These are the activations of a small neural network, seen along a few directions. Each row is one input.
Each table varies a few parts of the input and shows all the possible inputs, shuffled.
Descriptions start from the smaller parts, as in this example, which fits no table here: ring(8) and (point or (values(2) and line(4)) or ring(9)).
Shared parts are said once, and a part with two or three values counts as separate values.
In the rows, 128 means zero.

Other details of the inputs vary at random and push rows far along three fixed directions, the same in every table; ignore that.
These rows show it; all are for the same input, with only those details redrawn:
[125 113 147  93  94 150 129 231 132  61 119]
[176 136 150 103 130 168 103 164  57 102 151]
[107 134 129 109 155 116 104  74 106 164 106]
[ 63 131 121 104 152  98 111  71 145 178  81]
[ 66 128 121 106 152  95 113  71 147 172  81]
[143  81 135 109 109 114 136 169 140  52 117]

A family of inputs:
row 1: [ 82 136 139  94 136 123 155 148 178 131 110]
row 2: [100 155 137 110 111 143 111 140 114 148 106]
row 3: [ 89 121 131 123 141  79 144  85 174 141 112]
row 4: [226 100 129 181 116 125 108 112  83  70 153]
row 5: [141 121 133 156 108 149 165 159 166  89 132]
row 6: [118 149 121 153 146 110  93  80 121 176 100]
row 7: [ 59 109  65 103 107 140 180 151 191 177 154]
row 8: [ 95 177 159  98 103 160 115 217 115 142 133]
row 9: [ 99 184 160  88 117 189 136 207 123 149 139]
row 10: [228 100 121 165 125 135 109 109  83  68 142]
row 11: [114 167 138 136 130 172 128 142 144 163 123]
row 12: [157  90 134 136 127 136 156 171 177  64 130]
row 13: [114 155 115 170 125 131 113  69 118 169 100]
row 14: [ 99 172 158  88 114 155 116 220 115 140 132]
row 15: [159  76 119 164 132  81 120 108 150  76 112]
row 16: [106 148 133 115 151 101 104  80 104 175 113]
row 17: [194 129 157 134 117 146 152 170  89  67 184]
row 18: [128 142 137 137 129 134 126 164 155 122 126]
row 19: [100 118  48 118 117 151 147  70 119 204 147]
row 20: [ 56 159 139 118 117 109 140 142 156 162 108]
row 21: [173 153 155 134 109 156 118 164  55 108 164]
row 22: [ 55 182 157  70 139 173 137 204 151 169 118]
row 23: [ 86 146  84  93  81 194 155 232 132 170 178]
row 24: [183 169 138 152 159 151  82  93  59 174 153]
row 25: [205  99 144 125 154 111 120 112  75  82 173]
row 26: [116 144 127 146 164 112  99  84 128 177 115]
row 27: [106  95 125 135 131  84 183  85 191  98 115]
row 28: [ 90 100 125 128  85  98 159 152 176  77  92]
row 29: [149  51  57 125 121 130 203  92 175 113 179]
row 30: [ 97 186 150 142  92 177 120 219 126 149 127]
row 31: [225 107 136 183 127 133 143 109  97  73 176]
row 32: [113  26  43 141  87  73 189 102 198  92 140]
row 33: [171 159 153 110 180 146 107  93  56 162 176]
row 34: [184 165 137 163 148 154  87  88  61 170 156]
row 35: [101 121 116 141 150 106 145  82 193 148  95]
row 36: [103  76 127 106 105  94 143 164 178  62  93]
row 37: [183 162 144 146 178 157  95  92  70 164 165]
row 38: [148  96 134 123 148  80 149 100 149  91 138]
row 39: [163  88 110 172 108 101 125  96 149  76 103]
row 40: [120 160 150 131  96 173 127 229 149 113 134]
row 41: [109 146 133 128 139 101 106  76 107 169 114]
row 42: [174 160 138 114 152 153  90  83  40 160 144]
row 43: [150  89 123 145 105 123 126 172 155  56 105]
row 44: [140  80 131 125 141  74 128 101 134  88 121]
row 45: [127 131 121 179 119 106 122  87 130 139 111]
The inputs of row 32 and row 29 match in every part but one. If row 44 is changed in the same way as row 32 into row 29, which row does it become?
Answer: row 22
Describe the family of inputs behind these rows.
Answer: line(5) and (point or (values(2) and line(4)))
Which other rows does row 37 become when the line(4) part takes its other values? List them by row number.
Answer: row 18, row 31, row 40
A walk changes only the line(5) part. It starts at row 5 and steps to row 31. List the rest of the walk in order.
Answer: row 30, row 45, row 13
Which other rows agree with row 39 in the line(5) part? List them by row number.
Answer: row 2, row 10, row 13, row 19, row 28, row 36, row 42, row 43

A family of inputs:
row 46: [209  64 107 185 112 103 130 105 135  55 145]
row 47: [125 122 130 104 140 136 129 109 102 147 147]
row 48: [101 151 112 161 154 117 108  29 122 198 105]
row 49: [181 126 103 141 161 150 134  35  83 171 168]
row 50: [ 78 200 187  99 153 151  89 175 135 162  77]
row 51: [147 149 155 128 137 156 150 176 155 108 146]
row 52: [100 146 109 144 149  81 118  32 112 194 119]
row 53: [123 156 182 104 147 138 128 174 129 116 141]
row 54: [143 131 138 101 131 160 131 179  86 119 163]
row 55: [ 81 159 106 109 124 165 144 166 157 176 131]
row 56: [110 167 135  90 132 170 107 169  90 179 156]
row 57: [ 80 130 109 144 146  66 131  37 137 183 101]
row 58: [171 134 148 109 123 162 107 166  78  86 134]
row 59: [160 142 139 107 122 160  90 180  89 110 128]
row 60: [ 73 176 143  88 124 162  89 170 123 178  88]
row 61: [ 53 153 133  96 128 135 108 172 150 159  71]
row 62: [185  62 127 132 126  97 127 101 125  49 114]
row 63: [170 144 136 131  98 145 118 174  77 110 166]
row 64: [129 134 117 114 113 172 158 169 136 121 153]
row 65: [113  71 131 192 152  25 148  34 232  87  70]
row 66: [178 135 129 158 110 169 112 175  93 103 151]
row 67: [ 79  80 102 164 105  70 145 101 227 111  73]
row 68: [181 123 119 123 113 179 147 170 112 106 176]
row 69: [168 130 143 129  93 145 133 168  80  89 159]
row 70: [127 103 124 154  92 130 138 162 162  88 110]
row 71: [ 79 102 121 108 111  98 126 174 189  91  72]
row 72: [ 66 177 171 126 121 101 134 164 168 142  97]
row 73: [186 116 117 128 176 121 115  43  56 151 178]
row 74: [141 168 125 140 152 119 100  30  58 208 147]
row 75: [ 76 170 130 121 123 119 125 101 112 179 118]
row 76: [210  52  88 152 122 109 167 103 152  55 170]
row 77: [ 53  77 118  97 106  81 173 158 215  84  98]
row 78: [ 58 145 120 143 109 135 127 169 173 155  84]
row 79: [166  57 126 114 105 107 158 165 149  41 155]
row 80: [181 127 100 145 171 146 135  46  81 169 169]
The inputs of row 54 and row 57 match in every part but one. If row 53 is changed in the same way as row 54 into row 57, which row does it become?
Answer: row 72
Describe the family of inputs behind these rows.
Answer: values(5) and (point or ring(6))
Which other rows does row 58 become when the ring(6) part takes its other values? List them by row number.
Answer: row 59, row 60, row 61, row 62, row 71
Which other rows does row 70 become when the values(5) part takes its other values? List them by row number.
Answer: row 47, row 49, row 62, row 69
Which other rows does row 55 become when the ring(6) part takes its other values? List them by row number.
Answer: row 49, row 64, row 68, row 76, row 80
